Each row below holds a small network's activations on one input, seen along a few directions.
Each table varies a few parts of the input and shows all the possible inputs, shuffled.
Descriptions start from the smaller parts, as in this example, which fits no table here: one of 6 places along a line, together with either a single point or one of 11 places around a ring or (one of 3 separate values, together with one of 5 places around a ring).
Shared parts are said once, and a part with two or three values counts as separate values.

Other details of the inputs shift rows strongly along two fixed directions, in all tables alike. That doesn't count.

Rows:
r1: [  9  27  -4 -18 -11  -1   4   1   0 -14  12  -4  17   1]
r2: [-14  -2   3  -1   6   2   4   5  11  11  -5  -5  12 -28]
r3: [ -9 -27   3   7   4   2   0  -6  -4   6 -14   4 -18   5]
r4: [ -5   4  -1 -21   2   6   8  -6  16   7 -16  -8  13 -25]
r5: [ -7  -8   2  -9   3   2   5  -7   5   9 -15  -3   2  -8]
r6: [ 11  40  -5  -1 -10  -5  -5  17   3 -16  32   2  20   6]
r7: [  8  31  -5   2  -8  -6  -5  14   3 -14  23   2  22   1]
r8: [-10   7   2  -4   4   3   6   8  13   7  -2  -3  16 -27]
r9: [-10 -11   3  13   7  -3   1   4   5   7  -5   4   5 -14]
r10: [ -4 -29   3  15   5   3  -5  -6  -9   2  -9   6 -26  13]
r11: [ -7 -26   6  31   7  -4  -6   8  -6   5  -1   9 -17  10]
r12: [ -4   8   0 -22   3   5  10  -8  15   8 -14 -10  18 -24]
r13: [-12  -2   0 -19   3   7  13  -9  11   9 -19  -7  15 -26]
r14: [ -2 -28   4  16   9   1  -3  -7  -9   7  -9   4 -25  15]
r15: [ -9 -24   6  27   8  -3  -7   9  -7   9   3   7 -21   9]
r16: [ -8 -26   2  10   4   0   2  -7  -7  10 -15   3 -18   4]
r17: [ 15  35  -8 -18 -11  -3  -1   1   4 -10  15  -7  18   1]
r18: [ -5  -2   3 -19   5   5  13  -7  13  11 -20  -8  12 -27]
r19: [ -8 -26   4   6   5   0  -2  -5  -3   8 -16   3 -19   6]
r20: [ -8 -12   3  -5   6   7   7 -10   2   7 -15  -3  -1 -12]
r21: [ 16  35 -10 -17 -10  -1  -5   7  -2 -13  20   0  23   4]
r22: [ -4  -2   2 -18   6   7  14  -8  12   8 -19  -8  12 -29]
r23: [ -7 -24   6  29   7  -3  -5  10  -6   6   1  10 -19  11]
r24: [ 20   6  -5  19  -8  -8 -16   2 -21 -15  25   7 -23  45]
r25: [ 15  23  -3  -7 -12  -7  -6   5  -8 -16  19   1   3  22]
r26: [ 13  33  -5 -19 -11   1   2   0   0 -17  16  -5  19   0]
r27: [ 17   9  -5  15 -12 -11 -17   5 -21 -15  25   7 -19  47]
r28: [ -5 -11   1  -5   7   6   4  -7   6   6 -15  -3  -4 -12]
r29: [ 12   3  -4  13  -7  -4 -11  -1 -17 -12  17   5 -16  30]
Description of these inputs: either a single point or one of 8 places along a line or (one of 4 separate values, together with one of 5 places around a ring).
Change only the choice among 4 separate values in r22. List by row number the other rows that result.
> r14, r24, r28
Which other rows belong to the same alternative as r2? List them by row number.
> r6, r7, r8, r9, r11, r15, r23
Change only the place on the ring of 5 in r16. List by row number the other rows that result.
> r17, r24, r27, r29

Rows:
r30: [-10 -44   8  37  15  -4 -15  15  -7  14  -2  15 -33  24]
r31: [ -2 -43   4  31  10   6  -9  -9 -18   3  -7   9 -51  31]
r32: [ 16  25  -4  -6 -12  -8 -14   4  -5 -12  25  -2  -9  33]
r33: [ 15  13  -6   5 -17 -11  -9   4 -22 -17  21   7  -6  42]
r34: [ 16  18  -5  -2 -13  -4  -8   0 -16 -27  23   7   3  30]
r35: [-20 -28   4  26  16   1  -1  -2   2  24 -12   2  -6 -18]
r36: [ -1  41  -8 -37 -14   2  12  -1  16  -7   1 -15  36 -21]
r37: [ -1 -42   5  10  14   1   3 -14  -7  19 -29   2 -24   0]
r38: [ 12  15   6  23  -1  -8  -4  17  -5 -12  29   8  -2  20]
r39: [ -2  34  -2 -11  -9   0   2  18   6 -11  24  -4  29 -22]
r40: [-21 -18   3   6   9   1  11   3  20  18 -28   1  15 -46]
r41: [-15 -17   4 -23   9   4  15 -13  14  25 -35  -6   8 -34]
r42: [ -8 -16   4 -19  13   9  14 -15  19  21 -35 -15   5 -38]
r43: [  0  39  -5 -38  -8   9  11  -5  19 -16   2 -13  38 -28]
r44: [ 21  22  -9  -1 -11   2  -7  -1 -17 -22  24   5  -4  28]
Describe the family of inputs behind these rows.
> either one of 5 separate values or (one of 2 separate values, together with one of 5 places around a ring)
Change only the choice among 2 separate values in r41. List by row number the other rows that result.
> r32

Rows:
r45: [-17   9  -2 -15   0  11  13   2  11   1  -6  -5  21 -31]
r46: [-13 -22   1  16   3   5  -2   3 -10   4  -3   6 -14  -3]
r47: [-12 -12   2   4   7   5  -1   4   6  12  -5  -1 -10  -4]
r48: [ -2 -16  -3  -5   2   4   2 -14   1   3 -17  -8 -10   0]
r49: [  9  30  -4  -7 -12  -6   5  14   1 -13  15   0  24  -7]
r50: [  0  -4  -2 -22   1   6   7 -11   5   4 -21   0   6 -12]
r51: [ -3  -5   4  -3  -3  -2   7 -16  -6   5  -7  -4 -18   5]
r52: [ 14  17  -5  -1 -13  -5  -7  -7 -11 -16  16  -4 -13  30]
r53: [  6  30   2 -14  -6  -4  -4  11  14 -12  17  -5  19   0]
r54: [-15  -5   4  -1   2   5   8   2   6  -2  -5   2   8 -11]
r55: [  1  -7  -3 -14   0   4   3 -12   3   0 -18   4  -3  -3]
r56: [ 12  28  -9 -18 -13   2   0  -8   3 -15   7 -13   9   6]
r57: [ -1 -18   6  15   6  -8  -2   9   1  13  -7   4 -15   4]
r58: [ -2 -18   4  19   6  -7  -3   4   0  17  -7   4 -12   7]
r59: [  3 -14  -4  -5   0   4  -2 -10  -1  -2 -14   1 -10   8]
r60: [-11  -6   6  -5   2   0  12   5  10   2 -13   0  14 -28]
r61: [ 18   0  -1   2  -7  -7 -10   0 -26 -10  18   6 -18  45]
r62: [  3  15   3   3  -9  -4  -4  10  -2 -20  19   5  10  12]
r63: [ -8  -8   0   4   5   4  -5   5   3  11  -1  -2 -10  -6]
r64: [ 12  15  -5  14  -4 -11 -14   7  -4  -3  21   3   0  24]
r65: [  3  32  -9 -10 -11   1  -3   5  -1 -13  20  -2  25 -13]
r66: [ -1 -22   5  -5   4  -2   5 -10 -14  11 -10  -2 -14  11]
r67: [ -8   8  -1  -6  -1   0  14   2  10   7 -12  -2  27 -29]
r68: [-4 -6 -2  8  7 -4 -8  0  3 11 -1 -1 -2 -3]
r69: [ 10   3  -3  21  -4  -8 -23   9 -14  -5  27   6 -20  32]
r70: [  5 -20   8  17  10  10   2  -6  -3   4  -4   4 -15  -2]
r71: [-12 -22   0  18   6  -2  -3  -4  -7   7  -7   6  -5  -4]
r72: [-11 -16   7   9   8   1  -3   4   6   8  -3   2 -13   6]
r73: [ 18  33  -7 -12   1   6   7   2   8 -16  19  -5  20 -10]
r74: [ -8 -19   1  22   3  -4  -1  -1  -8   7  -6   8  -4   4]
r75: [ -2  -7   0 -22   2   7   9 -10   2   8 -21  -2   7 -12]
r76: [ 13  12   3   7  -5 -11 -11  17  -1 -10  21   3  -5  21]
r77: [  2  12   3 -13  12  13  14  -5  13   2 -12  -9  19 -37]
Describe the family of inputs behind these rows.
> either one of 3 separate values or one of 10 places along a line or (one of 2 separate values, together with one of 10 places around a ring)
Which other rows belong to the same alternative as r73? List them by row number.
> r70, r77
Change only the choice among 2 separate values in r62. List by row number the other rows that result.
> r53
Change only the choice among 2 separate values in r60. List by row number the other rows that result.
> r76

Rows:
r78: [-10  -4  12 -22   9   0  15  -1  37  10 -31 -10  10 -33]
r79: [ 26  49  -2  11  15  13  -8   6  10  -2  46 -19   3 -12]
r80: [  5  46  -4 -51 -15   2  13  -3  18   2   6 -28  28 -27]
r81: [  2  28  -2  -3 -10   4  16   5  10 -31  11   0  27 -10]
r82: [-16 -32  11  16   3 -10 -14   0   6  10 -11   0 -42  26]
r83: [ -9   4   3   8  33  28   3  -2  42  17  -5 -20   1 -61]
r84: [-25 -17   5   8   2   3  21 -12  -6   9 -13  -5  -2 -16]
r85: [-11 -24   7  13   7  -2  -1  20   4   1 -10  10   0 -16]
r86: [ 13  26 -12   1 -10 -17 -22   3  -4   1  21   1   6  40]
r87: [ -1 -35   2  26   3 -20 -20 -12 -12  19 -11   3 -45  41]
r88: [  0 -19   4  -6   8  15   5   2   6  -4 -19   5 -18  -5]
r89: [-11 -36   5  12  -1  -1 -12  -2   1   7 -11  -4 -46  23]
r90: [  2  26  -2  11 -22 -11  -5  11 -20 -12  34   5   0  18]
r91: [ 22  34  -7 -14  -3 -11  -3   3  12  -1   7   0  31   9]
r92: [ 17  14  -5  -1  -5   6   3 -14 -10 -20   2   3  21   3]
r93: [-19 -19   8   0   4  12   9 -15 -13   2  -9  -2  -4  -6]
r94: [ -7 -26  10  14   7  13   5  -5  -4 -19  -9   9  -9   4]
r95: [-17 -21  -8   7   3  -8  -6   1  -5  22 -18   1   6 -22]
r96: [ 28  15 -13  -6  -5   4  -7  -9 -16 -23  15   9   8  17]
r97: [-25 -40   4  29   3  -6 -17  17 -10   8  -2  11 -27   9]
r98: [ 25   0   2   4  -1   3  -3   5 -24 -12  15   8 -28  36]
r99: [  2  24   5 -18  -8 -13  -2   0   5   5  12 -13  -1  13]
r100: [-11 -20  13   1  14  -2   3   7  23  11 -22   2   0  -6]
r101: [-28 -21   1  18  -1   5   7  -5   0  -6  -9   1 -11  -3]
r102: [ -1 -24  -2  12   9  -8   1   5  -4  16 -21   8   9 -23]
r103: [ -4 -20  -2  16   6   0  19 -17  -3   3 -26   3   8 -18]
r104: [ -4  -8   7 -26   4   9  17  -2  32   6 -30 -14   7 -36]
r105: [-23 -23  -2 -12   8  18   1 -10   5  -3 -13   2 -10 -15]
r106: [-13 -40   4   9  10   9  -2 -13 -24   6  -2   8 -36  17]
r107: [ -5  47  -6 -39  -9   1   6  14  16   8  18 -11  50 -26]
r108: [-14 -18  -4  22  -7  -8  -2  -8 -11  14 -13   7  -8  -9]
r109: [ 33  35 -15 -21 -10   4  -3  -3  -5 -16   8  -1  14   7]
r110: [  4  39  -1 -20  -9  -9  -5  10   5   2  25  -7  19  18]
r111: [ 38  22  -9  -3 -13 -12 -10  -2  -7 -14  14  -5  -5  32]
r112: [ -5 -11   6 -29  15  19  26 -14   6   5 -22  -2  16 -42]
r113: [-32  -7   0 -19   7   8   3  10  28  21 -18  -3  24 -37]
r114: [ 12 -12  -5  40  32  12 -14 -13   8  24   3 -10 -25 -16]
r115: [-23 -20   5   2   5  -4   3  10  -7  22  -9  -1   0 -23]
r116: [ 21   0   5  23  -1 -13 -15  24 -23  -6  35  17 -12  51]
r117: [ 18  19 -18  -7 -13   0 -19  -5 -19 -10  15   0 -14  31]
r118: [ 13   1   8  29 -11 -13   1  12 -24 -12  23  16 -13  23]
r119: [  7  21 -15   0 -10 -11 -20   9  -6   4  20   5  16  21]
r120: [ 13  28 -10 -20  -1  -4   2   7  14   6   0   1  46 -20]
r121: [  6  17 -10  -8 -13   7 -17   9  -7 -22  21   2 -20  30]
r122: [  6  15 -17 -17  -7   7  -8 -16 -11 -10   9   0  10   3]
r123: [ -9 -27   8  13  12   1  -3  17  11   9 -10  13  -3   0]
r124: [-29  -2   5 -22   8   2   5   1  34  19 -24 -10  17 -28]
r125: [ 12   0   6  28  -5  -7  10   1 -25 -21  20  10 -11  31]
r126: [  7  25 -16  14 -19  -9  -6  -8 -18 -20  23   1   7  26]
r127: [  0 -37  18  23  17  -9   1   6  -6  20 -10  10 -27  29]
r128: [ 23  20  -2 -10  -4 -16  -3  -6   9  -1  -2  -5   9  10]
r129: [ -6  -5  -1  -2  -1  -1  20  -8  10  14 -30   3  27 -50]
r130: [  5  30 -13 -12 -14   6  -5 -16 -10 -19  13  -5  25   3]
r131: [  0 -16  -6  -6  -3  -4  -4 -16   2  19 -20 -13 -16   0]
r132: [  0 -25  14  13   8  10  12 -10 -18  -7  -7   7  -9   6]
r133: [  8  23  -6 -21  -9   6  -3   2 -13  -6  17  -6  -8  14]
r134: [-30  -6   2   1  -8   3   8   4  14   6 -13   0   8 -35]
r135: [ 21  35   8 -20  -6 -13   6   5   8  -7  14  -9  11  10]
r136: [-22 -23   5  12   1  13  -4  -9  -6 -13  -5   4 -14   8]
r137: [  9  20   1  14 -17  -7  -2  18  -2 -27  22  13   6   7]
r138: [-11 -12   2 -26  13  23  18  -9  19  -6 -24   1  15 -42]
r139: [ 14 -42  15  22   7  -8  -1  -2 -18   9  -6   2 -51  36]
r140: [ 11  26   2 -11  -5  -8   6  21  -5  -7  18   1  29 -16]
Describe the family of inputs behind these rows.
> one of 3 separate values, together with either a single point or (one of 2 separate values, together with one of 10 places around a ring)
Changing only the choice among 3 separate values turns r140 into r85. The same change can be made to r112. Which row results?
> r138
Changing only the choice among 3 separate values turns r121 into r117. The same change can be made to r94. Which row results?
> r92
Change only the place on the ring of 10 in r87. List by row number the other rows that result.
> r86, r95, r108, r117, r119, r122, r126, r130, r131
Change only the choice among 3 separate values in r120. List by row number the other rows that result.
> r116, r123
Change only the choice among 2 separate values in r85. List by row number the other rows that result.
> r97
